A small network was shown many inputs. Here are its activations along a few directions, one row for each input.
In each table, some parts of the input vary, and every possible input appears once, in random order.
A made-up example of a description, with smaller parts first: line(6) and (point or (values(2) and ring(5)) or line(11)).
Shared parts are said once, and a part with two or three values counts as separate values.

Table:
R1: -14, -6, 21, 4, -3, -8, 15, -14, 0, -4, 17, 2, -1, -10, 25, -4
R2: -19, -2, 4, -7, -9, 16, 20, -9, 9, -7, 12, 5, -18, 2, 2, 27
R3: -24, -6, 35, -23, -5, -9, 12, 3, -4, -7, -4, 1, 10, 2, 14, 6
R4: 16, -5, -25, -4, -6, 7, -7, 21, -17, 4, -10, 6, -8, 2, -12, -13
R5: -14, -4, 15, 2, 0, 2, 18, -14, 19, -11, 17, -4, -5, -1, 7, 14
R6: 11, 4, -26, 15, 4, 14, -2, 15, 1, -3, 3, -4, 1, 5, -30, -9
R7: -13, -8, 14, -24, -16, 14, 16, -1, -14, 5, -1, 0, -13, -5, 12, 20
R8: 16, 45, 0, 4, -7, -9, -30, -6, 24, 42, -27, 10, 10, 2, -2, 22
R9: 19, -11, -4, 16, 13, -14, -11, -3, -5, -1, 3, -8, 5, -3, -1, -29
R10: 7, -9, -14, -5, 11, -10, -22, 4, -21, -7, -15, 0, 13, 3, 0, -21
R11: 13, 2, -19, 21, 18, -3, -8, 4, 7, -11, 5, -9, 4, 3, -14, -13
Q: What do these inputs look like to the network?
A: point or (values(2) and ring(5))

Table:
R12: 3, 7, -24, 9, -6, 8, -19, 1, -6, -4, -21, 17, 6, 9, -22, 3
R13: -11, 3, 22, -9, 2, -21, 19, -12, 14, -3, 0, -8, 8, -5, 39, 12
R14: 29, 9, 6, 10, -1, -15, -27, 5, 19, 8, -12, -1, 11, -4, -1, -25
R15: 25, -2, -18, 15, 5, 11, -16, -14, 14, 12, 5, -4, -14, 1, -29, -7
R16: 10, 7, -23, 29, 12, 15, -18, -16, 4, 0, 1, 11, 3, -2, -25, 1
R17: -23, 3, -2, 5, -17, 24, 28, -16, 7, -1, 26, -1, -4, -9, 7, 14
R18: -20, -2, 5, -24, -16, 22, 19, -10, -6, -8, 1, 11, 4, -7, 0, 13
R19: 9, 9, -26, 22, 21, 9, -19, -4, 16, 3, 2, -11, -12, 6, -16, 13
R20: -6, -13, 30, -18, -16, 3, 4, 3, -12, 12, 6, 1, -8, -5, 16, 9
R21: 6, -13, 28, -9, -22, -14, 13, -14, 15, 0, 7, -8, 8, -11, 31, 2
R22: -19, -16, 15, -17, -23, 10, 20, 1, 9, 4, 1, 12, -18, 9, 0, 14
R23: 3, -20, -2, 9, 31, -7, 8, 27, -21, -45, 14, -20, -4, -1, -9, -17
R24: 20, 17, -13, 9, 4, -14, -18, -2, 6, 8, -9, 8, 33, -11, 5, -24
R25: -22, -1, 6, -31, -1, 13, 20, -1, 6, -4, -3, -3, -10, 0, 6, 25
R26: 12, 22, -15, -7, 14, -15, -22, 13, -13, 16, -19, -5, -4, 1, -5, -3
R27: 18, 6, -2, 3, -8, -7, -30, 17, -10, 21, -15, 0, -6, 4, -11, -13
R28: 6, 19, -13, 7, 2, -9, -24, 7, -23, 15, -15, 18, 9, 2, -7, -11
R29: -23, -2, 21, -7, -10, -14, 6, -20, 6, -5, 10, 0, 25, -7, 31, -7
R30: -26, 9, 10, 1, 7, 10, 30, -13, 18, 1, 20, -6, -19, 5, 5, 26
R31: -28, -1, 19, -10, -9, 4, 6, -4, -22, 5, 0, 11, 3, -7, 20, 5
R32: 12, -36, 6, 9, 13, -4, 7, 20, -22, -33, 20, -15, -2, 10, -18, -36
R33: -23, 3, 25, -17, 7, -3, 11, 2, -12, 6, -7, -2, -10, -2, 23, 19
R34: 18, 23, -3, 5, 23, -26, -19, 6, 19, 7, -13, -3, 18, 0, 4, -11
R35: -14, -11, 8, -1, -18, 12, 32, -16, 21, 16, 26, -7, -17, 1, -2, 10
R36: 3, -27, -11, 15, 18, 0, 12, 16, -31, -39, 17, -1, 10, -2, -6, -33
R37: 20, -3, -21, 4, -15, 3, -11, 9, 4, 10, -21, 10, -10, 16, -22, 0
R38: 21, 11, -28, -1, 3, 7, -12, 14, 1, -1, -21, -1, -1, 8, -14, 21
Q: What do these inputs look like to the network?
A: values(3) and (point or (values(2) and line(4)))
Q: The inputs of R17 and R35 match in every part but the values(3) part. If R12 is changed in the same way as R17 into R35, which row does it become?
A: R37
Q: Change only the values(3) part in R24. List by row number the other rows that result.
A: R14, R34
Q: Change only the values(2) part in R29. List by row number the other rows that result.
A: R24

Table:
R39: 29, 14, -62, 30, 9, 16, -27, 9, 18, 17, -8, -3, -15, 21, -59, 5
R40: 14, 11, -4, -13, -24, 4, -23, -1, -13, 30, -22, 9, -2, 3, -7, 7
R41: -11, -13, 19, -3, 0, -2, 30, -19, 22, -6, 23, -14, -13, -4, 19, 14
R42: 5, -17, 7, -2, 1, -12, -13, 19, -42, -12, -6, 6, 7, -2, -8, -28
R43: -3, -6, -4, 17, 8, -11, -12, 1, -8, -15, 3, 6, 28, -6, 2, -40
R44: -12, -20, 24, -26, -17, 13, 34, 3, -1, -4, 1, -6, -17, 1, 1, 20
R45: 11, -9, 13, 18, 21, -30, -2, 9, 8, -18, 9, -11, 11, 0, 18, -20
R46: -25, -9, 1, -3, -17, 19, 20, -24, 11, -7, 21, 7, 9, -9, 5, 3
R47: -22, -10, 19, -22, 5, -2, 28, -6, 3, -9, 6, -9, -22, 0, 14, 27
R48: -6, 37, -10, -8, 12, 3, -16, -4, 7, 18, -26, 7, 4, -2, 5, 29
R49: 0, -7, 10, -8, 26, -21, 2, 22, -15, -17, -6, -12, 2, 7, 15, -6
R50: -26, 3, 6, 8, 1, 10, 25, -22, 16, -10, 27, -16, -2, -13, 16, 13
R51: -3, -18, 29, -9, -15, 6, 29, -17, 22, -3, 18, -2, -10, -1, -2, 7
R52: -5, 22, -20, -13, -13, 9, -19, 5, -2, 25, -24, 19, 11, 2, 7, 12
R53: 14, 10, 11, -16, -12, -2, -12, 10, 11, 29, -29, -2, -6, 5, -4, 11
R54: -22, -18, 17, -19, -20, 18, 23, -4, -21, 3, 7, 11, -11, 0, -5, 12
R55: 29, 10, 10, 1, -16, -13, -15, -9, 27, 26, -15, 0, -1, -1, -2, 2
R56: 17, 18, 5, 6, 4, -10, -10, -9, 28, 27, -9, -3, 2, 3, 15, 10
R57: 8, -17, -46, 20, 11, 44, 17, 4, -2, -20, 16, 2, -41, 21, -48, 7
R58: 32, -19, -57, 34, 36, 11, -13, 28, -22, -25, 10, -14, -20, 8, -50, -35
R59: -34, -10, -2, -25, -14, 17, 19, -8, -10, -12, 9, 11, -5, 1, 9, 17
R60: 11, -17, 16, -10, 4, -17, -2, 30, -20, -17, -6, -9, -2, 3, 2, -17
R61: -33, 6, 3, -20, 4, 16, 28, -9, -4, -13, 13, -11, -9, -6, 15, 30
R62: 11, -15, 12, 21, -6, -6, -14, 7, -20, -9, 11, 7, 18, -6, -4, -34
R63: -12, -5, -7, -7, 8, -4, -10, 21, -29, -18, -6, 11, 18, 0, 6, -19
R64: -11, -22, 17, 7, -26, 16, 20, -22, 1, 2, 20, 2, -1, -11, -3, 2
R65: 5, 22, -17, 3, -13, 4, -23, -18, 15, 26, -14, 14, 18, -3, 1, -3
R66: -12, 7, -5, 5, 25, -18, -1, 19, -19, -23, -7, -8, 12, -2, 15, -8
R67: 6, 36, -13, 8, 7, -12, -14, -20, 21, 17, -9, 8, 8, -2, 13, 12
R68: 17, -17, 21, 14, 4, -25, -6, 14, 3, -12, 10, -10, 5, -2, 1, -36
R69: -1, 11, 0, 22, 22, -15, -4, 3, 0, -22, 12, -6, 23, -7, 13, -17
R70: 10, 25, 4, -17, 10, -5, -14, 3, 7, 22, -21, 0, -8, 1, 9, 29
R71: 19, 16, 2, 7, -26, 1, -26, -16, 8, 32, -8, 14, 9, 0, -10, -4
Q: What do these inputs look like to the network?
A: values(3) and (point or (values(2) and ring(5)))
Q: The inputs of R57 and R58 match in every part but the values(3) part. If R41 is changed in the same way as R57 into R58, which row does it become?
A: R45
Q: Change only the ring(5) part in R46. List by row number the other rows that result.
A: R41, R50, R51, R64

Table:
R72: 16, 14, -19, 13, 27, -19, -6, 5, 12, -6, -4, -9, -9, 3, 6, 6
R73: -23, 22, -9, -21, 5, 11, 4, -9, 7, 8, -11, 3, -3, 0, 9, 31
R74: -17, -35, 37, -7, -22, 8, 29, -13, -12, -5, 21, 2, -7, -3, 8, 3
R75: -21, 14, -4, -11, 18, -2, 11, -9, 20, -7, 1, -11, 11, -6, 24, 14
R76: 15, -23, -16, 26, -6, 1, -15, 4, -13, -5, -1, 10, 2, 6, -27, -34
R77: -26, -19, 8, -17, 2, 2, 20, 10, -25, -26, 11, 2, 1, -5, 9, -8
R78: -9, -19, 34, 4, -15, -3, 28, -19, 15, -15, 25, -4, 1, -7, 20, 1
R79: 8, -20, -9, -1, 15, -8, 2, 22, -23, -22, -2, -4, -15, 9, -9, -17
R80: 27, 11, -27, 37, 6, -9, -24, -12, 18, 7, 4, 2, 6, 1, -7, -15
R81: -11, 18, 20, -13, -25, 16, 20, -23, 21, 28, 5, 6, -5, -6, 0, 31
R82: -24, -8, 13, -6, 15, -5, 17, 1, -4, -27, 16, -7, 0, -9, 25, -10
R83: -9, 10, 23, -2, -17, -3, 26, -25, 33, 8, 20, -3, 4, -8, 18, 16
R84: 16, -8, -8, 32, 9, -8, -15, 3, 6, -10, 13, -3, 17, 3, -17, -36
R85: 1, -11, 0, 8, 30, -18, -3, 14, 8, -22, 2, -9, -6, 9, 0, -13
R86: -11, -11, 24, -18, -35, 28, 23, -6, -9, 18, 7, 8, -15, -5, 0, 19
R87: 10, 2, -20, -12, 4, 6, -6, 27, -19, -2, -13, 1, -13, 12, -25, 8
R88: 17, 26, 40, -16, -18, -53, -46, 15, -18, 36, -44, 17, 36, -14, 43, -30
R89: 23, -4, -29, 15, -12, 19, -26, 8, -13, 13, -13, 5, 3, 8, -36, -10
R90: -19, -1, -4, -25, -4, 24, 9, 11, -28, -1, -5, -3, -6, -4, 3, 14
R91: 11, 21, -22, -1, 21, 1, -17, 6, 7, 11, -21, -7, -8, 10, -15, 26
R92: 29, 19, -33, 15, 2, 14, -29, -10, 15, 22, -11, 5, 6, 6, -30, 2
Q: What do these inputs look like to the network?
A: point or (line(4) and ring(5))
Q: A walk changes only the line(4) part. It starts at R86 and steps to R90. List the rest of the walk in order.
A: R87, R89
